Each row below holds a small network's activations on one input, seen along a few directions.
In each table, some parts of the input vary, and every possible input appears once, in random order.
Descriptions start from the smaller parts, as in this example, which fits no table here: one of 5 places around a ring, together with either a single point or one of 9 places around a ring or (one of 3 separate values, together with one of 4 places along a line).
Shared parts are said once, and a part with two or three values counts as separate values.

Other details of the inputs shift rows strongly along two fixed directions, in all tables alike. That doesn't count.

A family of inputs:
row 1: [ 5  2 -5  1 -3 -6  4  3 -3  6 -5  2  5]
row 2: [ -8  12   6   0 -13  15  -6  -5  24 -22  14  26  -8]
row 3: [ 6  2  2  2  2 -6  5  1 -2 -5 -2 -6  1]
row 4: [ 5  1 -2  2  0  1  6 -1 -3 -1  1 -9  2]
row 5: [ 4  3 -1  1  2 -4  5  2 -1 -4 -3 -7  2]
row 6: [  4   1  -5   1   4   1   6  -2 -11   3  -5   2  -1]
row 7: [ 4 -2 -3 -8  1 -5  4  1  1  7 -4 -1  2]
row 8: [ 8  1  1  4  2 -3  6 -1 -2 -3  3 -7  0]
row 9: [-15  12   2  -3 -14  18  -7  -2  25 -20  11  23  -7]
row 10: [ 3 -7  0 -4  2 -6  4  2  3  7 -2 -1  6]
row 11: [ 3 -1 -3 -9  3 -3  5 -1 -2  7 -4 -1  1]
row 12: [-13  12   6  -4 -14  18 -11  -5  24 -19  14  24  -6]
row 13: [  4   3  -5   0   1  -1   5  -1 -10   4  -6   2  -1]
row 14: [ 3  0 -2  5  0 -6  4 -5 -2 -3 -2 -7  2]
row 15: [  0 -11   2  -1   5  -3   6   1   1   5   0  -1   6]
row 16: [ -1 -11   1  -1   8   0   7   0  -1   3   0  -2   5]
row 17: [ 0 -8 -1 -4  9  2  7 -3 -5  3 -2 -1  0]
row 18: [ 4  0  1 -5  0 -6  1  0 -4 -5 -1 -7  6]
row 19: [ 3  2  1 -3  1 -3  3  1 -3 -3 -3 -8  5]
row 20: [ 1  0 -4  0 -1 -3  2 -5 -3 -1 -3 -9  6]
row 21: [ 1 -4 -2 -6  7  1  6 -3 -5  5 -3 -1 -1]
row 22: [ 5 -1 -3  3 -2 -6  3  3 -3  5 -4  1  7]
row 23: [ 6  4 -6 -1 -3 -5  3  2 -5  6 -6  2  3]
row 24: [ 5  0  0  1 -1  0  5  0 -3 -2 -2 -8  2]
row 25: [ 2 -2 -3 -2 -1 -5 -1 -6 -4 -3 -1 -8  6]
row 26: [ 7  1  1  3  1 -2  5  0 -2 -3 -1 -7  1]
row 27: [ 7 -1  3 -4 -1 -4  1 -2 -4 -4  1 -7  5]
row 28: [-36  -1  29  29   7  -8 -80  31 -20  42  -4 -40 -51]
row 29: [ 2 -6 -1  6  2 -2  5  2 -5  3 -2  1  6]
row 30: [-10  10   3  -6 -13  16 -10  -6  21 -19  17  21  -5]
row 31: [ 4 -4 -2 -6  1 -7  4  2  3  8 -3 -1  5]
row 32: [ 2  1 -5  4  0 -3  4 -4 -1 -1 -3 -8  3]
row 33: [ 5  5 -6 -1 -1 -3  4  0 -8  5 -6  2  0]
row 34: [ 6  2 -1  3  2 -1  5  0 -2 -2  2 -9  1]
row 35: [ 1 -6 -2  6  4  0  6  1 -7  2 -2  1  5]
row 36: [-20   8   6   5 -13  15 -21   4  22  -7  12  28 -10]
row 37: [  3  -2  -4   3   5   2   6  -2 -10   2  -4   2   0]
row 38: [ 2 -3 -2 -8  5 -1  6 -2 -4  6 -4 -1 -1]
row 39: [  0 -11   0  -2   9   1   6  -2  -3   3  -1  -1   2]
row 40: [-20   6   5   6  -7  20 -20   0  16 -10  11  28 -15]
row 41: [ 5  2 -1 -1  1  0  4 -2 -3 -1  2 -9  4]
row 42: [ 1 -9  1 -3  4 -5  5  2  3  6 -1 -2  8]
Description of these inputs: either (one of 4 places along a line, together with one of 5 places along a line) or (one of 2 separate values, together with one of 11 places around a ring).
- Change only the place on the line of 4 in row 32. List by row number the other rows that result. => row 5, row 26, row 34
- Change only the choice among 2 separate values in row 31. List by row number the other rows that result. => row 1

A family of inputs:
row 43: [-18  -7  14   4  -1   7 -20   6  15   0  11  12  -8]
row 44: [ 10  -8  -7   5  10 -11  12   5 -17  17 -10 -10   6]
row 45: [-15   1   6   4  -1   9 -18   8   8   9   7  24 -12]
row 46: [-14   4   8  -5  -9   8 -22   3  12   3   8  10 -13]
row 47: [  8 -14  -4  -1  14  -6   9   2 -19  13  -9  -8   8]
row 48: [  7   4 -21 -31 -19  23  47 -29  44 -40  15  63  32]
row 49: [  9 -12   3  -3  15  -6  11   0 -14   7  -5 -11   3]
row 50: [ 17   4  -1   0   1 -19   6   6 -14   4 -11 -23   7]
row 51: [-14  10   4  11  -8  10 -20   1   6  -3   3  11 -17]
row 52: [  8 -14  -4   3  12  -9  10   2 -20  16 -14  -4   6]
row 53: [-10  12   7   1  -9   5 -21   8  14  -1   4   9 -15]
row 54: [-13   8   8  -2  -8   8 -19   9  12   3   4  12 -14]
row 55: [-11  12   5   9  -8   8 -20   5   9   0   8  12 -15]
row 56: [ 12  -6   2  -1  11  -5  14  -2 -16   3  -4 -21   3]
row 57: [ 14   1  -4   5   4 -11   8   0 -22   0  -7 -25   8]
row 58: [-12   8  13  10 -11   4 -24   5  16 -14  13  -2  -8]
row 59: [  5   3 -20 -20 -19  25  52 -30  49 -51  18  53  35]
row 60: [ 11  -8  -5  -3   9 -15  11   7 -12  16 -13 -13   5]
row 61: [-13  14   6  11 -11   7 -22   1   4  -9   4   9 -16]
row 62: [ 15  -4  -4  -3   4 -15   7  -1 -12  10  -8 -23   8]
row 63: [-18   2   2   7  -3  11 -18   3   6   3   2  19 -18]
row 64: [-14   9   4   6  -6  13 -21   2   6  -6   8   7 -15]
row 65: [ 10  -3  -5  -1   7 -12   9  -2 -13   7 -10 -24   9]
row 66: [ 13  -4  -5   4   7 -10  12   4 -19  15  -9 -14   8]
row 67: [-16   2  10   1   2  12 -17   1  10  -4  10   9 -20]
row 68: [ 16   2   2   3   7 -10   9  -2 -16  -6  -3 -28   3]
row 69: [ 16   0  -2  -3   0 -18   5   0 -14   4  -7 -25   9]
row 70: [ 31   0 -35 -31  -8   9  83 -37  19 -39  -1  28  56]
row 71: [-16   6   5   7  -6  13 -18   2   5   1   3  15 -16]
row 72: [-16  -1  13   6  -7   9 -20   5  16  -5  12   4  -9]
row 73: [ 16   4  -4   8   2 -16   7   4 -19   6  -7 -20   7]
row 74: [  5 -10  -7  -4  12 -11  11  -1 -12  13 -11 -16   9]
row 75: [ 15  -2   1   3  10  -7  11  -3 -14  -1  -4 -25   2]
row 76: [-20  -2   7  -4   1   9 -21   3  11   6   5  17 -11]
row 77: [  8 -11  -8   1  12  -7  12   1 -19  11 -10 -14   6]
row 78: [-16   1   5  -4  -5   6 -21   3  14   6   7  13 -15]
row 79: [ 11   1  -3  -1   4 -16   6  -2 -15   2  -8 -26  10]
row 80: [-16   5   5   3  -5  15 -20   3   5  -1   7  11 -15]
row 81: [ 12  -8   1   7   5 -12   8   1  -7   1  -3 -27  12]
row 82: [-15   1   9  -4  -2   6 -19  10  12   7   4  21 -13]
- Describe the family of inputs behind these rows. => one of 5 places along a line, together with either one of 2 separate values or one of 6 places around a ring
- Changing only the place on the line of 5 turns row 48 into row 46. The same change can be made to row 82. Which row results? => row 54
- Changing only the place on the line of 5 turns row 59 into row 81. The same change can be made to row 60. Which row results? => row 53
- Change only the place on the line of 5 in row 49. List by row number the other rows that result. => row 56, row 67, row 68, row 75
- Change only the place on the line of 5 in row 63. List by row number the other rows that result. => row 51, row 52, row 61, row 71
- Change only the choice among 2 separate values in row 72. List by row number the other rows that result. => row 56

A family of inputs:
row 83: [-18  -7  -3  -5  -1   5 -10  -6  11   5   2  15   4]
row 84: [  2  11   9 -10 -14  -2 -10   1  19  -7   9   3  -4]
row 85: [-12  -6  -4   0   5  16  -4  -5  -3   8   1  19 -11]
row 86: [-5  4  1  4 -2  9 -2  6  5  7  3 30 -9]
row 87: [  2 -30  20  23  43 -30 -42  33 -79  73 -32 -79 -34]
row 88: [  1  15  10  -9  -2   3  -8   3   7 -10   6   7 -13]
row 89: [ -2   5   7  -1  -1  12  -2   7   2   2   3  25 -11]
row 90: [-10  -5  -2   5  -6   0  -5   9  16   6  -1  29  -2]
row 91: [ -5   0  11  19  -1  13  -9  -2   8 -22  20   1  -7]
row 92: [ -8  -1   0  -1  -9  -2 -11  10  18   2   4  22   7]
row 93: [-10   3   0  -8   5  12  -4  -4  -5  -4   4   6 -18]
row 94: [ 64  -4 -26 -22  10 -29  82 -19 -16 -11 -19 -29  49]
row 95: [ 53 -20 -33 -11  17 -23  90 -13 -23   1 -26   1  62]
row 96: [ 59 -14 -28 -24   2 -35  79 -15 -11 -11 -19 -24  65]
row 97: [ -9   6  15  16 -13   7 -11  -3  14 -30  11 -12   0]
row 98: [-13   0   6  26  -1  17  -2   4  11 -15  14   6  -6]
row 99: [ -2  13   7  -5  -3   5  -2   4   3  -5   7  17 -16]
row 100: [-16  -3  -1  -9  -6   6  -9  -5  16   3   7   6   4]
row 101: [-18 -12  -5   1   1   7  -5  -5   9   8  -3  20  -3]
row 102: [  0  51 -23  17 -39   9 -12 -11   1 -25  -4  15  -6]
row 103: [-16  -9  -3   2   6  13  -5  -4   1   8  -2  22  -4]
row 104: [ -9   5   3 -13  -4   5 -10  -9  13  -5   7  -5  -5]
row 105: [-13   1   2 -12  -6   2 -11  -5  16  -4   5   0   1]
row 106: [ -6   8   1 -11   1   9  -8  -6  10  -6   3  -6 -13]
row 107: [ -5   3   2  -5 -16  -1 -10   9  22   0  10  13   6]
row 108: [ -5   5  13  16  -4   7 -13  -5   9 -27  17  -7  -4]
row 109: [  3 -18  21  15  42 -38 -46  31 -73  61 -29 -94 -35]
- Describe the family of inputs behind these rows. => either a single point or one of 4 places along a line or (one of 2 separate values, together with one of 11 places around a ring)
- Change only the choice among 2 separate values in row 92. List by row number the other rows that result. => row 83
- A walk changes only the place on the line of 4. It starts at row 97 and steps to row 108. List the rest of the walk in order. => row 91, row 98
- Change only the place on the ring of 11 in row 89. List by row number the other rows that result. => row 84, row 86, row 88, row 90, row 92, row 94, row 95, row 96, row 99, row 107

A family of inputs:
row 110: [  8  30 -35  -9 -24  40  56 -48  33 -70  14  56  22]
row 111: [-11  -3   0 -19  10   3  -8   5  -4  18  -5  21 -11]
row 112: [ 34 -13 -18   9  16 -21  44   1 -38  13 -19  -6  31]
row 113: [-27   3  12  16 -11  -4 -50  25  12  26  -3  11 -20]
row 114: [ -3  -3  18  22   9 -34 -39  32 -24  37 -14 -36 -17]
row 115: [-38 -27   8 -24 -10  37   5 -15  69 -21  30  66  15]
row 116: [ 44  17 -32 -40 -27   5  79 -42  33 -60   8  28  55]
row 117: [ -2 -17  -1  26  14 -15 -19  25 -41  49 -21 -12  -5]
row 118: [  9  16   0   6 -14  -5   6   5  15 -15   2  -3   5]
row 119: [-11  39  -4 -14 -41  25  -5 -25  52 -54  29  31   1]
row 120: [-18  23 -14  -4 -17  49  17 -18  38 -36  17  75 -15]
row 121: [ 30   6   1  10  -4 -30  11   6 -22  -5 -15 -46  15]
row 122: [-10 -17 -14  11  18   1  -1   8 -29  41 -22  15 -12]
row 123: [-20  11 -13 -27 -30  25   1 -13  58 -17  17  73   8]
row 124: [  3  -2   6  23  17  -9 -22   9 -48  26 -19 -34 -29]
row 125: [-26  13  21  -4  -2   9 -54  11  -5  10   3  -5 -42]
row 126: [ 25   4 -13  -9  11 -14  25 -13 -30  -1 -17 -44  14]
row 127: [-35  27  22  -4 -26  21 -59  13  44  -4  26  28 -42]
row 128: [  4  12   8  37   3 -14 -28  13 -42   9  -6 -53 -14]
row 129: [ -3 -39  10 -20  18   1  27 -10  24  -7  14  11  27]
row 130: [ 27 -44   5 -12  31 -17  48  -6  -5   3   0 -44  37]
row 131: [-10 -22  -3  -8  22 -16 -18  19 -34  58 -25 -14 -12]
row 132: [ -3  -9  16   2  13 -32 -41  26 -23  49 -11 -34 -21]
row 133: [ -1  17  17  32  -6 -28 -44  20 -24   8  -6 -68 -19]
row 134: [-48  13  10  12  -4  36 -49   9  19   7  13  65 -52]
row 135: [ 34  -3 -13  15  11 -15  37   5 -37   9 -14 -25  20]
row 136: [ 64  -1 -33  -2   2 -17  89 -25 -36 -27 -18 -19  60]
row 137: [-23 -22  36   1   9   6 -38   7  21 -10  23 -21 -16]
row 138: [-52   0  37   9  -8  29 -64   2  50 -32  43   0 -33]
row 139: [ 57 -11 -37 -35  18 -15  96 -24 -25  -5 -24 -15  53]
- Changing only one part turns row 114 into row 121. The same change can be made to row 132. Which row results? => row 116
- Describe the family of inputs behind these rows. => one of 5 places along a line, together with either a single point or one of 5 places around a ring
- Which other rows agree with row 122 in the place on the line of 5? List them by row number. => row 113, row 115, row 117, row 123, row 131
- Change only the place on the ring of 5 in row 126. List by row number the other rows that result. => row 110, row 119, row 128, row 133
- Change only the place on the line of 5 in row 115. List by row number the other rows that result. => row 129, row 130, row 137, row 138
